Each row below is a small network's average activation on inputs in which a field has the value named, seen along a few directions.
Values that are neighbours, or in one group, have similar rows; names and order tell nothing.
Random noise pushes rows far along 4 fixed directions. That doesn't count. These rows show it; they differ only by the noise:
[-169  262 -196  203 -438   23 -552  726 -312 -207 -575  342  295  518
  349 -258  -24  215  685 -398]
[-137 -258   15 -169   84 -185  -72  -57  -19    4 -121  104 -332 -164
  197  108  342 -242 -156 -227]
[ -81   88 -141   38  -89   38  -67  225 -230 -158  -50  -48   75   23
  219   33   66   36   49 -129]
[ -88 -323  162 -169  172 -412  -41 -420  359   51   14   -1 -391 -226
  154  183  309 -280 -271 -123]
[ -65 -352   43 -220  198 -227   27 -267   85   26   72   -6 -374 -267
  143  165  357 -290 -316 -128]
[ -43 -188  252    0   21 -623 -286 -488  709   21  -79   35 -178   61
  179   72  114 -120   31 -105]


Values of U:
u2: [ 213 -197   76 -138   81  428  200   28 -426  144  312  -40 -139 -359
 -311   67   58  -15 -262  141]
u4: [  71  395 -184  297 -270  147 -433  522 -112   18 -442  438  212  573
  -55 -548 -159  207  884 -218]
u14: [  77 -362 -205 -131   19 -126 -118   31 -210  224 -500  631 -278  172
 -140 -191  284 -279  102 -313]
u12: [ 150  138  318   44  -72   98  270  -34    0   74  -97    5   -8 -100
 -167  139 -254   16 -133  166]
u10: [-114 -233  119 -154 -233  279 -414  371 -378 -127 -176  337   56  235
  -94 -164   69   42  450  -87]
u9: [  14 -118 -105  -95  254 -263  328 -521  396   95  308 -221 -115 -230
   46   11   69  -92 -314  220]
u13: [-481  600  549  348 -445   70 -142  289  269  -17 -639  -52  118   88
   67  246 -386  262  158 -107]
u15: [ 151 -401 -105 -236   67 -230 -386  -80  111   87 -146  508  -12  246
   20 -349  196 -133  213 -168]
u8: [-244  256   84  275 -107 -180  145  -11  495  152 -179 -170   88   55
  -48  214 -167  202  129   31]
u3: [  84  453  256  213 -148  212   17  166  -47   17 -219  127 -150  -50
 -156  217 -113   26   95   68]
u5: [-190  291  -28  -52  205 -198  311   23   37  206 -295  122 -374 -321
   96   42   92 -212 -160 -167]
u11: [-125   -7   21   52   76  -19  -10   27  199   62  105 -271  121   20
   26   21  -40  -34  -32   45]
u1: [-382  329  159   64 -134 -241  -77  -93  288  -52 -334   18  -12  -51
  269   60  -89   62  -44  -60]
u6: [-561  204 -322  -26  -91  214  150  615 -612 -144 -408   69 -130   21
  283 -102  180   29    0 -282]
u7: [ 225 -508  144 -189   36   91  -50  -64 -127   90   95  112 -160  -43
 -331   49   66 -121 -133   14]
A value of U combines one of 5 hidden first parts with one of 3 second parts; all combinations occur once.
Q: Changing only the second part turns u12 into u10. u5 has the same second part as u12; what does that change turn u5 into?
A: u6
Q: Changing only the second part turns u4 into u8. u14 has the same second part as u4; what does that change turn u14 into?
A: u15

Values of G:
g4: [ -90 -359 -242 -278  350 -210  199  -48 -111  318 -166  275 -654 -267
  147   45  469 -449 -356 -250]
g11: [ 132   27  313  113 -216   -9 -175 -170  213 -125  169 -177  237   62
 -144   61 -301  166   11  230]
g5: [ 140  190 -343   71   67  301  306  209 -454  -89  191 -143  214   -9
  -69 -159 -116  118  -10   46]
g8: [ 279 -350  328  -77   85 -201 -258 -356  394   55  125  143 -213   38
 -233  -77   63 -145   65   96]
g3: [-135  263  126  223 -212 -628 -364 -207  710  -31 -392  156  183  511
  339  -98 -234  212  315 -134]
g2: [-110  131  143  -16  -37 -144  -35  167   34  189 -593  424 -347   59
   31  -33  130 -168  157 -340]
g9: [-133   95  -65  105  -55 -172 -187 -156  303 -189  107 -127  434  227
  249  -42 -182  249   56   55]
g1: [  61 -170  -10   20  -26  -22 -255 -191  289  -77  280 -173  284  233
    9  -28  -59  120   85  139]
g10: [-430  179  142   28 -106  208  228  125 -179  -30 -146 -206 -195 -412
   50  394   60   22 -328   24]
g6: [ 184 -391 -162 -312  302  392  290  -69 -445   19  480 -158 -127 -304
 -239   11  288 -199 -268  137]
g12: [  86  433  108  257 -270   40  -67  369 -102  -16 -367  218  157  145
 -133 -123 -249  143  537  -64]
g7: [-331   33   28  -78    9  -22  167  152 -132  115 -251   -2 -346 -339
  120  188  227 -210 -209 -178]
The values of G form a 3 by 4 grid.
Q: List every value one step from g12, in the order listed.
A: g8, g2
Q: List every value one step from g7, in the order listed.
A: g5, g3, g1, g6
Q: What is the length, in steps, of the shortest route from g4 to g11?
A: 5
A value of G combines one of 4 hidden first parts with one of 3 second parts; all combinations occur once.
Q: Changing only the second part turns g4 into g9. g2 has the same second part as g4; what does that change turn g2 into?
A: g10
Q: Changing only the second part turns g7 into g1. g8 has the same second part as g7; what does that change turn g8 into?
A: g11

Values of D:
d6: [-318  406  334 -152  -67  219  609  192 -674  -93 -183 -190 -360 -839
   78  492   27 -196 -742  -17]
d11: [-220  -32 -100 -148 -345  319  -50  392 -603 -206 -127  -60  320   26
  142  166  -63  -43   -8 -144]
d10: [-230  -65   61   81  250 -123  -54 -185  447  109   35 -117 -279   31
  127   74  195  115 -274   39]
d4: [ 390  356   -6  251  -54  -37  159   31   21 -102  127 -128  192   99
 -118  -35 -295  226  166  202]
d3: [ -62 -276   26 -119  -57  210 -408   13  -32  -51   32   65   71  142
  -79   -9   67  -36   53  -10]
d12: [ 207  192  151  253  221 -194  288 -466  601  122  290 -284   -7  -74
 -309   83 -225   43   -8  244]
d13: [   7  466 -167  251  -91 -200 -116   22  184   40  -44  -88  209  202
  140 -124 -199  170  226   77]
d7: [ 614 -407 -202 -383  246  -83 -148 -197 -176   37  287  400  104  244
 -167 -251   -7 -144  199   90]
d9: [-135  -77  -76  -39   -6 -255 -119 -342  159 -201   88  -67  153  103
  244 -129   23  -47  -38  -14]
d2: [-125  186 -424   53   45  268  169  429 -323  110 -255   44 -181  -39
   57 -116  160  105   53 -201]
d14: [-369   92  135  150  -53 -290 -122  -33  430   13 -230   32   12  113
  291   15   61  -74  152 -134]
d15: [  70 -176 -476 -220  133   39  197   63 -444   19  156  204  153 -108
   59 -137   72 -120  -42 -194]
d1: [ 105 -399   31   57 -148  122 -386  126   93   75  105  -28  163  345
 -138 -271  -16  166  180   48]
d8: [-123  103  563   -7   64 -191  482 -359  308  -15  -39 -301 -425 -668
 -143  571    9 -180 -446  156]
d5: [-399 -148  285 -181   33  401  264  393 -445  230 -513  322 -848 -505
  -74  286  527 -344 -306 -284]
A value of D combines one of 5 hidden first parts with one of 3 second parts; all combinations occur once.
Q: Changing only the second part turns d4 into d7. d14 has the same second part as d4; what does that change turn d14 into?
A: d9
Q: Changing only the second part turns d3 into d1. d13 has the same second part as d3; what does that change turn d13 into?
A: d2
